Each row below holds a small network's activations on one record, seen along a few directions.
Each row is followed by the record's values for the fields P, J, L, Y, N, F.
A field that a record lacks is left out.
Other fields move the rows too, some of them a lot.
In the rows, zero is written as 500.
Random noise pushes rows far along 2 fixed directions. That doesn't count. These rows show it; they differ only by the noise:
[451 488 540 508 536 495 535 508 500 490 506 530 507 459 512 493]
[409 512 555 517 607 510 553 503 480 513 520 560 550 436 520 516]
[393 516 566 520 624 522 557 499 477 518 525 567 568 429 528 528]
[637 488 352 482 451 290 535 575 498 481 468 503 295 511 365 330]

[564 536 492 495 383 513 451 564 571 440 509 452 450 540 517 412]
<J:j3 L:l1 Y:y1 N:n1 F:f2>
[384 491 704 504 397 819 417 428 572 442 542 447 680 524 732 647]
<J:j3 Y:y2 N:n1 F:f1>
[489 486 513 557 473 451 622 616 523 435 502 521 467 470 481 315]
<P:p1 J:j2 Y:y1 N:n2>
[674 425 364 439 454 219 560 489 510 532 459 528 328 470 367 495]
<J:j4 L:l2 Y:y2 N:n1 F:f1>
[702 409 422 428 109 561 256 443 578 408 430 275 317 693 498 488]
<J:j4 L:l1 Y:y2 N:n1 F:f1>
[618 659 262 540 553 421 435 653 414 529 504 467 307 591 349 215]
<J:j4 L:l1 Y:y2 N:n2>
[346 653 581 543 534 865 247 471 449 520 551 377 656 583 652 584]
<J:j4 L:l2 Y:y2 N:n1 F:f2>
[570 458 504 532 293 518 541 608 576 408 504 435 416 542 534 317]
<J:j2 Y:y1 N:n2>
[664 732 214 542 604 358 493 684 436 532 546 515 311 578 331 143]
<J:j3 L:l1 Y:y1 N:n1 F:f2>
[285 438 742 534 460 847 437 391 525 469 519 468 721 518 700 694]
<J:j3 Y:y2 N:n2>
[666 439 334 453 505 233 602 469 482 563 465 572 358 509 326 474]
<J:j3 Y:y2 N:n2>
[535 478 534 480 377 546 478 523 573 438 509 481 439 530 546 449]
<J:j4 L:l2 Y:y2 N:n1 F:f1>
[431 644 511 598 495 715 516 651 493 452 596 490 543 544 600 275]
<J:j2 Y:y1 N:n2>
[530 351 490 449 432 429 433 339 471 535 404 444 507 525 440 723]
<P:p1 J:j3 Y:y2 N:n2>
[668 658 244 508 459 440 296 589 431 494 476 360 329 653 352 291]
<P:p2 J:j3 L:l1 Y:y1 N:n1 F:f2>
[565 379 447 442 419 412 416 355 462 536 411 432 484 562 413 675]
<P:p1 J:j3 Y:y2 N:n2>
[529 403 585 468 162 764 288 407 581 403 467 314 511 675 623 588]
<J:j3 Y:y2 N:n2>
[573 528 425 459 516 464 459 455 491 535 508 504 464 531 465 539]
<J:j4 L:l2 Y:y2 N:n1 F:f1>
[529 655 241 534 924 155 775 581 343 654 561 767 477 409 253 345]
<P:p2 J:j1>
[567 353 490 461 435 313 588 458 529 484 419 535 418 469 412 538]
<P:p1 J:j3 Y:y2 N:n2>
[591 563 375 537 493 309 590 692 524 441 516 534 311 456 395 206]
<P:p1 J:j3 L:l2 Y:y1 N:n1 F:f1>
[359 375 765 530 390 648 617 496 623 379 509 526 647 436 668 539]
<P:p1 J:j2 Y:y1 N:n2>
[550 426 454 486 382 471 486 461 503 472 484 454 457 560 462 503]
<P:p2 J:j1 Y:y2 N:n1 F:f1>
[524 659 447 533 410 713 297 581 507 447 546 370 478 632 554 359]
<J:j3 L:l1 Y:y1 N:n1 F:f1>
[407 630 536 541 606 648 456 576 480 505 561 520 543 486 567 431]
<J:j4 L:l2 Y:y2 N:n1 F:f1>
[409 592 573 517 453 824 236 452 483 483 536 361 613 595 637 599]
<J:j4 L:l2 Y:y2 N:n1 F:f1>
[404 408 619 517 498 592 532 418 495 524 485 502 615 457 573 651]
<J:j3 Y:y2 N:n2>
[338 482 660 520 549 710 443 420 487 528 504 486 691 477 624 698]
<J:j3 Y:y2 N:n2>
[661 413 312 402 593 123 549 390 431 619 410 574 360 463 279 635]
<P:p1 J:j4 L:l1 Y:y2 N:n1 F:f1>
[354 652 591 555 697 669 568 545 509 514 623 613 664 440 606 473]
<J:j3 L:l2 Y:y1 N:n1 F:f1>
[335 366 751 506 399 688 453 418 561 434 479 438 630 434 674 689]
<P:p1 J:j4 L:l2 Y:y2 N:n1 F:f1>
[459 693 294 525 925 406 525 461 286 713 533 638 570 492 329 540]
<J:j3 Y:y2 N:n2>
[311 467 640 520 738 470 758 452 476 555 562 710 734 335 566 654]
<P:p1 J:j1>
[496 515 578 505 369 623 418 516 579 434 509 424 534 541 592 491]
<J:j3 L:l1 Y:y1 N:n1 F:f2>
[507 551 508 527 455 590 442 526 514 452 515 432 523 555 532 420]
<P:p2 J:j3 L:l1 Y:y1 N:n1 F:f2>
[449 393 617 452 410 618 334 306 506 504 425 386 633 532 578 809]
<P:p1 J:j4 L:l1 Y:y2 N:n1 F:f2>
[436 359 634 468 528 428 638 402 523 524 488 571 588 380 554 684]
<P:p1 J:j4 L:l2 Y:y2 N:n1 F:f1>
[367 489 611 485 629 605 435 370 460 574 498 525 672 440 566 777]
<J:j4 L:l1 Y:y2 N:n1 F:f1>
[495 527 507 527 548 451 687 617 534 481 555 629 445 428 514 342]
<J:j3 Y:y2 N:n1 F:f1>
[363 426 706 520 343 813 472 443 577 422 557 452 652 536 708 603]
<J:j1 Y:y2 N:n1 F:f1>
[569 470 427 444 474 440 322 373 456 545 408 397 486 563 420 670]
<P:p1 J:j4 L:l1 Y:y2 N:n1 F:f2>
[577 543 376 471 540 388 449 498 446 569 475 486 436 527 404 516]
<J:j3 Y:y2 N:n1 F:f2>
[293 490 665 561 702 549 772 519 506 498 581 703 707 369 584 503]
<P:p2 J:j1>
[255 501 767 563 548 806 664 494 559 457 624 617 790 424 763 580]
<J:j1>
[487 632 365 500 803 391 598 488 385 646 542 668 533 473 385 508]
<J:j3 Y:y2 N:n2>
[437 380 571 526 463 438 654 516 534 452 507 567 495 418 507 486]
<P:p1 J:j1 Y:y2 N:n1 F:f1>
[621 368 485 411 425 301 548 409 562 517 444 534 417 451 457 637]
<J:j4 L:l2 Y:y2 N:n1 F:f1>

Here are new rows. What are their fields?
[364 730 436 567 823 619 445 534 365 617 583 572 611 454 510 512]
<J:j4 L:l2 Y:y2 N:n1 F:f1>
[636 442 371 413 526 266 484 397 478 564 450 519 405 498 359 618]
<P:p1 J:j4 L:l2 Y:y2 N:n1 F:f1>
[458 598 551 531 419 688 352 567 532 452 529 393 543 560 597 455]
<J:j3 L:l1 Y:y1 N:n1 F:f2>
[433 588 557 568 546 614 622 636 543 443 579 578 541 490 573 295]
<J:j2 Y:y1 N:n2>
[350 534 598 555 756 448 745 562 478 530 548 682 643 354 519 465]
<P:p1 J:j2 Y:y1 N:n2>
[665 672 194 491 676 296 454 562 381 608 501 536 332 557 282 346]
<J:j4 L:l1 Y:y2 N:n1 F:f1>
[463 380 576 487 482 426 663 454 538 481 503 585 579 441 522 580]
<P:p1 J:j1>
[427 686 366 552 791 560 451 498 335 641 541 556 579 532 419 500]
<J:j3 Y:y2 N:n2>
[330 613 630 564 557 776 385 531 499 448 547 450 661 528 623 491]
<P:p2 J:j3 L:l1 Y:y1 N:n1 F:f2>
[786 537 148 445 532 142 552 541 434 580 453 555 213 576 219 316]
<J:j3 Y:y2 N:n2>
[702 337 362 418 335 251 463 401 501 510 372 428 335 564 336 572]
<P:p1 J:j3 Y:y2 N:n2>
[476 637 404 511 754 410 580 557 423 592 558 634 483 446 419 426]
<J:j4 L:l2 Y:y2 N:n1 F:f1>
[453 372 640 526 428 422 822 591 625 411 545 660 515 377 570 388]
<J:j1>
[447 426 693 497 167 894 244 429 595 370 505 268 576 622 739 601]
<J:j4 L:l2 Y:y2 N:n1 F:f1>
[394 718 481 580 731 610 487 612 417 559 591 533 592 473 524 384]
<J:j3 L:l1 Y:y1 N:n1 F:f2>
[299 310 874 486 395 695 594 396 636 431 511 539 702 367 760 760]
<J:j4 L:l2 Y:y2 N:n1 F:f1>
[559 221 635 397 206 471 445 309 607 435 405 398 494 505 572 779]
<P:p1 J:j4 L:l2 Y:y2 N:n1 F:f1>
[550 541 302 475 753 238 536 440 341 659 450 582 476 481 280 573]
<P:p1 J:j3 Y:y2 N:n2>
[659 449 345 492 451 275 643 570 501 503 467 558 289 514 354 303]
<J:j3 Y:y2 N:n2>
[294 668 568 540 907 591 621 479 396 642 615 701 726 353 578 630]
<J:j4 L:l2 Y:y2 N:n1 F:f1>
[478 478 599 492 354 701 390 453 557 449 516 410 547 561 629 563]
<J:j4 L:l2 Y:y2 N:n1 F:f1>
[320 634 608 573 615 801 362 482 446 499 552 431 716 532 623 550]
<P:p2 J:j3 L:l1 Y:y1 N:n1 F:f2>
[435 603 497 495 628 610 416 451 447 568 540 520 586 515 532 597]
<J:j4 L:l2 Y:y2 N:n1 F:f1>
